Here are a small network's activations along a few directions, averaged over the inputs that share one value of a field.
Related values have similar rows: they may be neighbours, one step apart, or belong to one group.
(in the rows, 500 means zero)
Strong random noise was added to every row along 2 fixed directions; ignore it. To show where, here is one row again and again, with new noise each time:
[333 822 838 323 684 262 242 735 863 495 279 408]
[497 289 487 571 691 381 462 424 552 294 455 437]
[430 388 416 606 565 353 590 388 420 394 479 496]
[349 654 599 477 568 293 471 548 585 492 388 478]


RULOR, 11 values:
pab: [523 299 422 547 633 502 495 367 520 393 513 342]
pufal: [737 475 665 309 666 788 200 697 880 415 555 393]
temus: [630 350  41 649 205 768 852 187  87 595 739 510]
bunu: [574  82 290 734 317 620 726 409 197 528 646 723]
vovo: [521 468 783 403 797 353 264 611 842 258 311 357]
mavur: [671 586 777 288 628 723 127 838 874 490 437 473]
penil: [501 309 404 581 436 487 547 456 265 451 558 788]
pomek: [806  89 469 523 826 646 305 431 715 187 547 170]
vana: [566 725 477 478 420 618 542 433 564 667 549 329]
vup: [277 672 409 532 295 299 658 447 136 647 479 728]
bepe: [487 673 779 312 479 582 326 702 713 605 450 541]
The values of RULOR form a ring.
Q: Going along RULOR from bunu by way of its neighbour penil, in what order are temus, mavur, vup, bepe met?
A: vup, temus, mavur, bepe
Q: Which values are neighbours of pab? Give them in the order they are listed.
A: vovo, pomek

TETOL, 12 values:
vof: [580 404 456 539 369 812 623 467 622 540 663 472]
pezaf: [630 361 185 540 803 619 502 325 465 316 548 263]
tuf: [427 655 867 485 517 308 388 593 718 485 454 653]
val: [540 707 303 425 563 267 434 264 428 605 473 449]
nunib: [165 717 458 437 343 196 700 326 270 580 431 757]
tebu: [715 553 714 555 554 578 487 525 702 447 448 356]
gifus: [258 231 327 702 574 451 760 275 185 469 429 443]
megi: [327 262 458 666 229 383 726 557 213 502 451 573]
rodot: [426 610 314 526 475 594 450 645 259 538 579 804]
tamon: [765 244 454 445 497 758 397 636 388 461 589 704]
vem: [504 501 393 632 242 468 766 439 355 552 543 290]
venuv: [673 474 612 343 587 616 224 595 847 527 600 380]
The values of TETOL form 4 separate groups.
Q: Which other values are in the same group as tamon? Give them in the order they are listed.
A: rodot
Q: Which other values are in the same group as tebu? Give them in the order they are listed.
A: vof, vem, venuv
Q: Which other values are in the same group as pezaf? Give them in the order they are listed.
A: val
